These are the activations of a small neural network, seen along a few directions. Each row is one input.
Each table varies a few parts of the input and shows all the possible inputs, shuffled.
Descriptions start from the smaller parts, as in this example, which fits no table here: one of 2 separate values, together with either a single point or one of 11 places around a ring or (one of 4 places along a line, together with one of 5 places around a ring).
Shared parts are said once, and a part with two or three values counts as separate values.

Other details of the inputs shift rows strongly along three fixed directions, in all tables alike. That doesn't count.

Table:
x1: [-12  22  -2  12  35  13  -6 -31 -29  23  -1  -5  23   0]
x2: [ 49   4   3 -16 -21 -36  18   1 -43  13 -49 -30  46  14]
x3: [ 18 -14   8  -1 -37  -6  -8  12  53 -11  27   4 -31  -1]
x4: [-41  24 -20  22  47  41   4 -26 -27  -2  -8  28 -21 -19]
x5: [ -4 -13  12 -40 -33  22  -6   9  32 -46   7   7 -15 -27]
x6: [ -4  -8  15  49  28 -12 -18 -37  21  58  63  -2  22  37]
x7: [ 37   6  -7  -3 -10 -27  30   8 -37  -2 -50 -29  27  12]
x8: [-29  33 -22  13  51  32   6 -21 -28   0 -10  -7   0 -16]
x9: [-34   3  14  45  34 -17 -31 -24  20  29  75  22   4  35]
x10: [  2 -13  15 -10 -34 -26 -23  27  46 -18  37  18 -20  11]
x11: [-35  27 -15  21  46  32   1 -29 -30  10  -5  14 -15 -17]
x12: [ 14  11   3 -41  -6  -3  17  -2 -42 -19 -41 -36  38 -16]
x13: [-65  39 -22  -3  65  39 -18  -6 -26 -21   4  11  -9 -22]
x14: [ 23 -33  11  -3 -43 -17 -11  25  44  18  23   4 -24   6]
x15: [ 37   8  -9  -5  -5 -26  28  12 -35   2 -49 -39  28   7]
x16: [ -2 -16  12 -32 -36  18  -2   6  34 -45   9  16 -13 -20]
x17: [-48  10 -21  17  53  50  -2  -9 -21   9 -10  25 -17 -18]
x18: [  2 -29  19 -21 -33   7  -4   9  52 -27  30   3  -8  -5]
x19: [ -7  -1   3 -29 -26  -9 -20  36  29 -37  11   8 -24 -10]
x20: [ -3  19 -14 -28  13 -14   7  30 -41 -26 -47 -20  19  -7]
x21: [ 24 -23  39  68  -4 -59 -32 -49  20 110  94   4  19  63]
x22: [ 27  -9  -4  -6 -13 -18  20  16 -39  13 -51  -8  16   8]
x23: [-33  13   2   2  36  29   6 -35 -27 -12  -1   6  24  -7]
x24: [  9 -22  -5  -1 -30   5   9  25  35 -22  -4  17 -37  -6]
x25: [ 65 -16  22  13 -29 -67  13  -7 -19  48  -8 -37  58  49]
x26: [-10  -5 -12 -12 -18  33   2  19  41 -47  -2  25 -46 -25]
x27: [ 36   9  -5 -23  -9 -20  15  10 -37   8 -49 -42  39   0]
x28: [-28   7  -5  29  34  23  -8 -27 -19  30  13  30  -7   2]
x29: [  7 -13  -7 -12 -29   7   2  27  36 -18  -1   3 -39 -17]
x30: [  7 -20  -7  -5 -25   7   8  31  37 -20  -5   8 -38 -12]
Each input here is: one of 5 places around a ring, together with either one of 2 separate values or one of 4 places along a line.
The inputs of x1 and x2 match in every part but the place on the ring of 5. If x5 is changed in the same way as x1 into x2, which row does it become?
> x16
Which other rows does x25 become when the place on the line of 4 takes its other values? List them by row number.
> x7, x22, x24
List by row number the other rows that have the place on the ring of 5 in common with x14.
> x8, x12, x13, x27, x29
Which other rows does x9 become when the choice among 2 separate values takes its other values? List them by row number.
> x23
